Each row below holds a small network's activations on one input, seen along a few directions.
In each table, some parts of the input vary, and every possible input appears once, in random order.
A made-up example of a description, with smaller parts first: one of 5 places around a ring, together with either a single point or one of 11 places along a line or (one of 2 separate values, together with one of 6 places along a line).
Shared parts are said once, and a part with two or three values counts as separate values.
In the rows, 128 means zero.

Other details of the inputs shift rows strongly along two fixed directions, in all tables alike. That doesn't count.

Rows:
row 1: [154 107 136  85 131  95 134 124 171 143 108 120 117]
row 2: [102 119  85 124  88 136 105 122 153 152  57 144 184]
row 3: [132 122 170 104 167 165 118 153 114 113 152 103 101]
row 4: [117 125  95 137  82 123 133 114 144 147 116 141 156]
row 5: [159 107 109 150  85  94 121 154 175 149  55 136 165]
row 6: [ 99 157  72 206  91 144 149  96  99 128 154 149 129]
row 7: [121 102 147  87 143 123 100 146 151 136  92 112 141]
row 8: [ 84 162 107 181  93 175 143  90  81 131 186 135 135]
row 9: [140 115 170  99 157 142 121 154 143 115 120 104 118]
row 10: [142 139 139  96 151  97 113 152 132 129 113 139 150]
row 11: [156 101 163  90 159 119 127 164 157 116 117 111 108]
row 12: [ 78 163 101 193 109 176 136  92  81 115 171 144 129]
row 13: [ 89 159  87 181  70 153 144  95  83 136 160 138 138]
row 14: [ 96 162 107 204  90 166 146 128  69 114 169 129 121]
row 15: [140 158 147  99 195 139 131 125  92 102 181 138 101]
row 16: [136 109 158 107 166 119 132 135 129 112 152 113  97]
row 17: [144 139 101  88 100  85 111 139 168 159  65 154 199]
row 18: [132 114 164  68 162 152 119 121 127 130 151 107 105]
row 19: [120 111 105 123  84  92 113 140 157 144  56 124 172]
row 20: [133 152  96 141  94 108 114 166 143 144  72 153 198]
row 21: [124 110  93 109  91 101 114 123 165 141  42 138 168]
row 22: [140 110 148  94 174 130 134 120 135 108 145 124  94]
row 23: [132 131 154 139 164 125 142 125 106 110 184 115  72]
row 24: [116 131 168 126 166 149 128 122 101 106 177 108  94]
row 25: [162 108 150 115 172 117 137 109 132 116 143 127  85]
row 26: [105 160  87 218  79 147 147 133  99 128 155 139 130]
row 27: [167  96 164 105 161  89 128 136 151 128 118 118  99]
row 28: [163 116 161 111 158 121 142 107 124 127 172 121  78]
Description of these inputs: one of 4 places along a line, together with either a single point or one of 6 places along a line.
The inputs of row 6 and row 26 match in every part but the place on the line of 4. If row 22 is changed in the same way as row 6 into row 26, which row does it become? -> row 11
Change only the place on the line of 6 in row 8. List by row number the other rows that result. -> row 1, row 4, row 13, row 18, row 28
List by row number the other rows that have the place on the line of 4 in common with row 7. -> row 10, row 16, row 19, row 23, row 24, row 27

Rows:
row 29: [180  82 164  19 168  54 120 142 200 131  60 115 115]
row 30: [146 113 167  78 183 110 141 111 126 118 171 112  72]
row 31: [ 96 131  89 142  62 119 110 133 140 152  60 135 194]
row 32: [133 116 149  67 169 112 106 141 156 123  95 124 135]
row 33: [ 94 158  95 160 126 148 128 127  92 113 138 151 142]
row 34: [ 83 155 131 181 127 174 129 114  75 111 175 124 119]
row 35: [114 135  98 161 107 112 137 110 133 132 117 144 142]
row 36: [ 89 142  73 139  63 113 112 122 143 160  75 148 204]
row 37: [116 131  88 171  65 132 144 119 132 141 114 137 142]
row 38: [125 122 131 159 119 148 144 113 119 121 171 121  95]
row 39: [118 114 124 160 109 119 128 112 126 133 128 124 127]
row 40: [129 107  91 123  86  77 120 123 181 151  59 145 175]
row 41: [130 146 175 140 164 148 126 158  77 103 194 108  96]
row 42: [178 115 189 108 188 125 145 160 126 103 186 102  56]
row 43: [147  87  81 136  73  90 116 152 207 155   9 140 181]
row 44: [ 78 154  61 173  60 131 117 115 121 147 101 158 203]
row 45: [ 96 170 130 137 150 161 144 109  59 102 208 125 102]
row 46: [161  93 208  78 216 120 131 127 131  98 163  87  45]
row 47: [137 151 109 169 110  96 141 141 117 132 138 142 138]
row 48: [138 126 134  88 145 136 116 129 151 133  99 134 152]
row 49: [112 122 132 154 120 133 137 105 102 131 164 120 100]
row 50: [ 96 135 138 134 127 151 121 118  95 130 155 113 126]
row 51: [109 152  61 204  62 134 137  93 123 150 114 164 165]
row 52: [111 148 141 174 140 154 155  99  60 104 217 113  68]
row 53: [145 121 139 154 120  96 131 154 132 128 119 125 127]
row 54: [141 142 158 106 197 167 132 130  95  95 175 131  92]
row 55: [175 102 187  52 169 109 116 188 173 123 101 103 118]
row 56: [120 139 125 107 129 148 121 112 119 141 142 134 144]
row 57: [119 136 140 184 157 155 143 114  71  97 194 119  68]
row 58: [134 160  75 200  67 111 138 130 122 152 120 163 171]
row 59: [143  87 183  49 174 112 102 147 164 126  93 101 125]
row 60: [162 102 136  76 136  96 124 114 173 151  95 131 130]
row 61: [150 129 117 118 122 113 139 107 136 136 125 138 124]
row 62: [142 113 124  77 123 115 103 132 173 149  71 137 177]
row 63: [ 99 153 118 180 131 190 138 131  80 104 178 123 105]
row 64: [113 123 130 133 139 139 117 142 123 120 104 121 141]
row 65: [114 154  90 133  85 139 120 116 120 145 107 149 174]
row 66: [133 127 113 143 143 113 137 124 125 116 127 139 113]
row 67: [156  79 142  74 120  94 125 138 194 149  68 114 128]
row 68: [159  97 173  92 170 128 133 135 156 113 135 106  70]
row 69: [ 79 162  99 187  85 187 139 109  76 131 184 124 131]
row 70: [141 157 125 131 129 133 123 151 116 135 142 140 148]
row 71: [125 122 175 105 171 171 132 132 110 105 184 104  85]
row 72: [127 114 120  89  99 125 117 147 162 142  70 119 158]
row 73: [107 137 137 145 131 173 130 130 112 116 156 119 116]
row 74: [ 92 191  94 206 101 149 137 133  59 122 190 149 148]
row 75: [153 101  95 110  82  82 115 120 199 164  38 152 189]
row 76: [198  90 186  38 225 102 125 136 165 111 116 117  68]
The inputs of row 41 and row 53 match in every part but one. If row 33 is changed in the same way as row 41 into row 53, which row does it become? -> row 66
The inputs of row 29 and row 45 match in every part but one. If row 40 is changed in the same way as row 29 into row 45, which row does it become? -> row 44
What do these inputs look like to the network? -> one of 2 separate values, together with one of 4 places along a line, together with either a single point or one of 5 places along a line
Change only the choice among 2 separate values in row 75. List by row number the other rows that result. -> row 62
Change only the choice among 2 separate values in row 48. List by row number the other rows that result. -> row 51

Rows:
row 77: [126  88 131 117 102 122 111 149 175 137  57 111 150]
row 78: [ 95 167 123 167 136 178 137 116  78 109 196 136 119]
row 79: [126 139  80 173  48 106 133 122 146 155  91 147 176]
row 80: [117 157 116 193 129 160 155 113  78 106 213 137  93]
row 81: [ 79 171  68 203  57 138 121 139 101 143  95 155 206]
row 82: [167 113 140 116 138  98 124 150 157 133  97 129 129]
row 83: [135 106 135  53 143 115 114 130 166 138  77 117 138]
row 84: [142 107 108 122 108 103 137 117 157 141  86 136 134]
row 85: [144 125 113 145 112  86 122 159 150 129  89 135 149]
row 86: [ 90 161 118 162 114 167 138 112  74 129 195 132 124]
row 87: [166 104 179  39 186 111 101 164 167 129  85 115 128]
row 88: [162  98 190  81 210 122 144  99 123 104 190 102  39]
row 89: [116 128 165  93 181 159 128  93  94 110 193 113  78]
What do these inputs look like to the network? -> either a single point or (one of 2 separate values, together with one of 6 places along a line)
Change only the choice among 2 separate values in row 81. List by row number the other rows that result. -> row 85

Rows:
row 90: [133 133 150 146 158 141 145 121  99 105 205 110  75]
row 91: [150 118 139 105 154 112 143 110 130 127 149 130  99]
row 92: [106 134  86 182  65 122 139 112 126 142 105 138 150]
row 93: [158 106 127 110 118  92 124 145 182 143  70 127 148]
row 94: [136 137 124 159 136 129 138 131 109 116 155 135 107]
row 95: [123 133 110 101 115 118 113 117 147 144 100 142 164]
row 96: [ 91 170  85 194  81 153 127 124  91 141 132 144 172]
row 97: [ 99 145 109 151 104 161 127 121 105 132 137 129 137]
row 98: [120 139 140 119 141 146 128 135 114 116 148 122 128]
row 99: [ 89 167  82 189  85 149 128 127  93 123 133 152 171]
row 100: [146 112 189  63 191 135 120 143 125 111 157 102  91]
row 101: [136  84 138  58 132 103 100 145 194 145  38 125 159]
row 102: [137 116 179 120 183 146 144 105  99  99 195 108  49]
row 103: [168  98 134  94 129  84 116 155 179 147  69 126 142]
What do these inputs look like to the network? -> one of 2 separate values, together with either a single point or one of 6 places along a line
The inputs of row 99 and row 94 match in every part but the choice among 2 separate values. If row 97 is changed in the same way as row 99 into row 94, which row does it become? -> row 92
Change only the choice among 2 separate values in row 103. List by row number the other rows that result. -> row 96

Rows:
row 104: [168  92 109  80 111  72 117 126 204 156  34 145 164]
row 105: [141  97 175  60 189 120 132 113 139 111 154 101  64]
row 106: [156 116 163  43 174 121 119 138 148 126 118 119 120]
row 107: [ 87 147 129 141 149 177 130  97  83 111 181 125 109]
row 108: [120 140 130 141 141 136 121 149 118 115 124 133 144]
row 109: [146 113 132  87 141  92 124 121 150 130 101 128 123]
row 110: [113 147  85 147  99 117 110 140 133 142  79 156 190]
row 111: [ 86 156  89 189  68 173 135 119  95 135 145 137 154]
row 112: [124 163 122 137 134 148 133 135  95 124 167 138 130]
row 113: [ 99 140 135 143 132 162 140  91  90 125 199 120 100]
row 114: [118 134 113 111 129 126 110 123 132 131  96 141 161]
row 115: [117 123 135  90 131 146 122 116 139 132 124 121 130]
row 116: [128 124 155 121 157 140 117 152 122 113 123 114 119]
row 117: [142 100 175  85 155 126 124 133 140 127 136 102 100]
row 118: [126 147 114 144 108 114 128 128 120 143 135 141 152]
row 119: [138 134 118 127 130  97 133 132 130 128 120 138 131]
row 120: [109 105  87 127  69 111  97 142 182 157  11 140 211]
row 121: [140 137 171 124 168 136 137 139 100 111 194 112  88]
row 122: [139 127 133 173 131 140 145 124 113 116 160 122  92]
row 123: [158  75 172  58 165  93 119 143 176 123  82 101  98]
row 124: [ 89 165  78 211  55 164 132 136  97 138 132 142 170]
row 125: [158 106 163  55 161  98 118 125 156 135 113 120 123]
row 126: [100 135  80 185  82 150 143  84 116 139 146 146 129]
row 127: [142 132 140 107 136 129 123 161 139 125 121 126 138]
row 128: [161 125 164 130 176 128 147 133 119 104 179 121  69]
row 129: [100 149 100 211  90 142 144 125  89 122 155 128 122]
row 130: [151 109 175  98 158 118 123 150 138 123 136 101 102]
row 131: [126 100  64 165  40  99 121 124 187 168  23 147 194]
row 132: [149 137 114 147 128 115 142 120 129 131 141 146 121]
row 133: [108 162 121 202 131 149 155 121  63 101 211 130  92]
What do these inputs look like to the network? -> one of 5 places along a line, together with one of 6 places around a ring
The inputs of row 106 and row 104 match in every part but the place on the line of 5. If row 111 is changed in the same way as row 106 into row 104, which row does it become? -> row 131
A walk changes only the place on the line of 5. It starts at row 126 and steps to row 105. List the rest of the walk in order. -> row 113, row 115, row 107
A walk changes only the place on the ring of 6. It starts at row 117 and steps to row 113. List the rest of the walk in order. -> row 125, row 118, row 121, row 130
A walk changes only the place on the line of 5. It starts at row 108 and steps to row 127. List the rest of the walk in order. -> row 121, row 133, row 128
